Each row below holds a small network's activations on one input, seen along a few directions.
Each table varies a few parts of the input and shows all the possible inputs, shuffled.
Descriptions start from the smaller parts, as in this example, which fits no table here: one of 5 places around a ring, together with either a single point or one of 9 places along a line or (one of 3 separate values, together with one of 4 places along a line).
Shared parts are said once, and a part with two or three values counts as separate values.

Other details of the inputs vary at random and push rows far along three fixed directions, the same in every table; ignore that.
To show where, the next rows are all for the same input, with only those details redrawn:
[122,-91,124,380,73,-212,-151,187,-27,-553,-316,-645,30]
[-7,-38,-265,-132,436,166,-28,-397,-3,88,-249,-570,-383]
[94,11,115,-52,-32,-244,-117,168,50,-108,525,67,184]
[198,35,311,-150,-22,-402,-189,259,44,-82,788,229,419]
[6,-23,-256,-206,500,170,-33,-446,0,158,-212,-563,-380]
[279,-31,352,67,328,-345,-240,104,-33,-326,-1,-539,259]
[68,-6,-151,-288,549,92,-66,-429,4,203,-65,-490,-265]
[12,17,-5,-58,-219,-198,-58,214,79,-57,684,298,138]

Table:
x1: [11,-185,-21,10,-106,-239,118,-3,-48,123,477,266,360]
x2: [-234,-165,-227,553,-104,80,71,163,-44,-292,-295,-257,-117]
x3: [-171,171,-196,146,-525,257,228,317,130,107,-13,601,-127]
x4: [-296,-330,-652,475,-914,380,293,43,43,-16,-58,467,-274]
x5: [201,276,323,-326,-241,-149,-16,243,219,161,458,596,204]
x6: [369,-262,162,210,-266,-183,-160,76,42,-359,-70,-125,216]
x7: [-197,-282,-542,465,-936,209,196,83,-114,-182,-154,317,-270]
x8: [376,-311,265,313,-37,-202,-195,-61,42,-422,-413,-425,160]
x9: [-51,195,267,-167,20,-238,-45,186,97,-21,665,490,247]
x10: [-67,144,-20,-370,326,373,-23,-322,4,445,70,217,-46]
x11: [141,193,455,202,190,-357,73,412,37,-294,-169,-159,251]
x12: [53,269,19,-570,387,284,120,-339,24,701,-119,79,-67]
x13: [-229,-53,-411,-280,-146,498,81,-318,14,668,326,427,-233]
x14: [-29,-257,26,-491,595,85,-232,-235,-62,307,-168,-187,-72]
x15: [266,227,483,34,-134,-263,-92,349,-153,-184,-288,-107,329]
x16: [40,-113,171,220,-314,-1,-155,314,17,-25,350,404,313]
x17: [-57,113,-16,-274,507,443,-24,-486,-99,343,-513,-413,-153]
x18: [-75,-157,-374,-377,109,27,175,-473,117,525,630,534,-195]
x19: [6,-125,-81,15,-216,-311,72,34,-120,90,489,317,352]
x20: [14,210,244,-238,-212,-20,-130,161,-85,177,470,502,401]
x21: [-149,96,-46,-132,667,238,81,-383,-35,116,-384,-435,-302]
x22: [141,2,286,-102,-280,-161,-226,202,-168,118,506,345,388]
x23: [-241,139,-254,484,-99,122,307,245,34,-287,-722,-278,-305]
x24: [-521,200,-590,266,-658,266,516,302,92,58,-49,434,-374]
x25: [99,-58,593,-276,361,-309,-330,338,-59,-262,-74,-65,460]
x26: [-156,-126,-21,296,-232,-89,48,291,43,-135,405,281,54]
x27: [-161,-380,-395,683,-136,100,240,-66,-5,-432,-645,-422,-381]
x28: [-402,-154,-494,570,-565,156,155,226,113,-317,-27,159,-462]
x29: [67,-201,-273,-156,483,41,89,-628,48,162,-281,-462,-331]
x30: [-159,-117,-421,300,-786,321,14,201,138,-177,120,337,-358]
x31: [154,34,468,187,216,40,-184,112,-23,-300,-367,-279,165]
x32: [314,-246,241,303,-27,-211,-187,-24,-192,-260,-437,-422,366]
x33: [-309,118,-175,335,-270,38,126,167,-205,-388,-364,-247,-154]
x34: [17,120,245,-67,-225,27,-136,166,122,-43,361,504,125]
x35: [-97,172,-100,-301,115,328,-17,-334,-187,275,-221,-75,-196]
x36: [-90,-315,-494,631,-346,46,190,-11,24,-606,-639,-537,-409]
x37: [56,-15,-37,-491,195,217,-149,-376,112,631,543,470,-126]
x38: [-146,215,-418,-48,-684,346,252,194,216,64,26,540,-455]
x39: [136,7,463,-142,178,-327,-130,499,10,-269,-407,-84,268]
x40: [-15,323,222,-41,-273,-383,111,482,-39,7,397,420,412]
x41: [-108,257,-17,64,-406,-199,220,402,213,-169,273,414,-42]
x42: [-455,206,-437,-356,24,362,284,-264,6,523,397,410,-225]
x43: [-215,-418,-498,-455,-58,196,112,-267,53,436,233,556,-248]
x44: [176,-18,250,-243,-180,-86,-243,57,143,187,703,487,238]
x45: [-21,-84,-252,-443,92,-98,144,-417,-168,531,573,338,44]
x46: [93,291,102,-500,733,-36,98,-365,97,430,-120,-173,-191]
x47: [-98,180,-90,-329,667,183,28,-523,48,143,-315,-491,-364]
x48: [-41,-34,-140,-149,398,63,-37,-347,60,135,-33,-347,-274]
x49: [107,168,131,-516,556,277,-153,-529,77,318,-149,-212,-195]
x50: [96,184,-5,-218,351,256,44,-310,115,253,-597,-223,-402]
x51: [261,-233,299,150,389,-387,-69,-43,-87,-140,9,-273,468]
x52: [231,-62,404,203,-4,-182,-330,182,-197,-174,-168,-310,436]
x53: [-348,-102,-410,552,-464,80,129,173,-198,-346,-342,-266,-314]
x54: [-410,29,-295,615,-258,202,203,258,-21,-487,-490,-181,-235]
x55: [107,310,345,-60,29,-420,50,315,-167,-107,-2,-78,317]
x56: [363,-282,358,206,116,-208,-177,3,-60,-147,-110,-116,470]
x57: [306,-151,523,157,291,-107,-312,72,-37,-138,-125,-292,292]
x58: [154,279,282,-168,-173,-134,-20,270,-47,148,52,284,325]
x59: [-185,226,-138,-305,519,157,54,-404,-174,298,-227,-352,-126]
x60: [-228,89,-287,365,-186,158,130,108,41,-555,-510,-418,-391]
x61: [167,-250,-168,-226,262,203,-33,-602,64,367,-103,-5,-245]
x62: [21,-62,297,214,122,-274,-115,225,-121,-153,127,-261,423]
x63: [145,311,235,-162,-177,-360,86,413,136,-116,461,334,246]
x64: [438,-327,462,188,257,-225,-203,-73,-44,-193,-201,-279,365]
x65: [-110,206,-230,-413,24,431,248,-218,168,619,102,549,-398]
x66: [192,140,353,-3,-180,-54,-207,253,60,-342,82,33,217]
x67: [362,-5,484,-108,476,-419,-308,42,-41,-201,173,-487,388]
x68: [-382,-95,-457,536,-451,116,134,179,-131,-248,-260,-158,-243]
- What do these inputs look like to the network? => one of 4 places along a line, together with either a single point or (one of 2 separate values, together with one of 8 places along a line)
- Changing only the place on the line of 4 turns x46 into x28. The same change can be made to x5. Which row results? => x44
- Changing only the place on the line of 4 turns x17 into x13. The same change can be made to x60. Which row results? => x67
- A walk changes only the place on the line of 8. It starts at x66 and steps to x49. List the rest of the walk in order. => x34, x31, x10, x17, x20, x35
- Change only the place on the line of 4 in x6. List by row number the other rows that result. => x30, x38, x66
- Change only the place on the line of 8 in x60. List by row number the other rows that result. => x9, x21, x33, x42, x47, x54, x59
- Change only the choice among 2 separate values in x18. List by row number the other rows that result. => x61

Table:
x69: [-51,102,322,275,307,1,-125,159,-23,-335,-377,-520,108]
x70: [183,-101,172,-250,598,-282,-26,-156,84,180,1,-289,122]
x71: [-166,-165,-373,-59,352,199,118,-318,68,-53,-459,-415,-517]
x72: [264,-187,257,-153,487,-62,-71,-307,-136,263,-156,-127,286]
x73: [-113,208,130,252,-553,-199,-84,557,-64,-332,421,301,219]
x74: [-90,251,-141,-438,105,12,174,-125,-116,510,446,249,46]
x75: [114,-120,-226,-321,188,169,13,-465,-137,480,-14,-37,-59]
x76: [75,228,353,-214,80,-335,-144,226,-154,-53,395,19,477]
x77: [15,-172,-168,-419,236,105,-6,-346,-49,639,379,414,112]
x78: [-97,-149,-391,12,-317,375,-48,-240,-48,154,-20,120,-348]
x79: [228,-104,187,254,-550,-292,-41,308,-65,-154,305,418,519]
x80: [59,-107,197,376,-108,-309,-149,402,101,-574,65,-21,98]
x81: [-213,-14,-631,386,-340,416,199,-137,181,-293,-352,-237,-729]
x82: [185,356,417,-70,-615,-38,-23,588,178,-108,-22,617,189]
x83: [207,-206,79,-31,256,61,-194,-324,-181,-71,-503,-603,6]
x84: [67,-215,53,748,-604,90,-149,279,14,-667,-446,-326,31]
x85: [-277,-270,-500,468,-339,594,63,-133,59,-161,-497,-86,-511]
x86: [-399,269,-442,-28,-460,397,174,2,59,179,418,463,-328]
x87: [195,-182,310,-539,394,-126,-230,-268,-85,422,481,244,407]
x88: [291,61,353,-305,146,-471,-170,102,40,-55,535,35,401]
x89: [14,161,293,-237,634,-163,75,-225,-91,269,-113,-209,261]
x90: [-281,-4,65,534,-193,-143,-35,431,-77,-614,-489,-348,92]
x91: [-191,2,-570,-165,-388,84,300,-100,203,337,411,443,-373]
x92: [-190,297,-152,-249,-481,453,218,210,280,352,-126,865,-415]
x93: [85,-78,270,430,-175,-215,-99,408,207,-539,118,-50,129]
x94: [176,-71,111,9,650,-165,106,-295,-7,-19,-469,-525,-85]
x95: [142,59,-124,-258,303,-61,195,-395,16,282,32,-108,-180]
x96: [-125,75,168,17,509,71,-110,-94,-119,-71,-471,-576,-131]
x97: [68,118,423,-189,248,-385,-46,342,-116,69,443,186,561]
x98: [164,-26,135,288,-271,-290,-123,335,56,-563,95,-131,56]
x99: [-78,210,-205,-93,342,151,222,-364,-133,226,-453,-426,-189]
x100: [-261,-225,-370,-31,-441,357,18,-55,57,300,423,661,-257]
- What do these inputs look like to the network? => one of 2 separate values, together with either a single point or (one of 3 separate values, together with one of 5 places along a line)
- Changing only the choice among 2 separate values turns x88 into x71. The same change can be made to x81. Which row results? => x93
- Change only the choice among 2 separate values in x91. List by row number the other rows that result. => x70
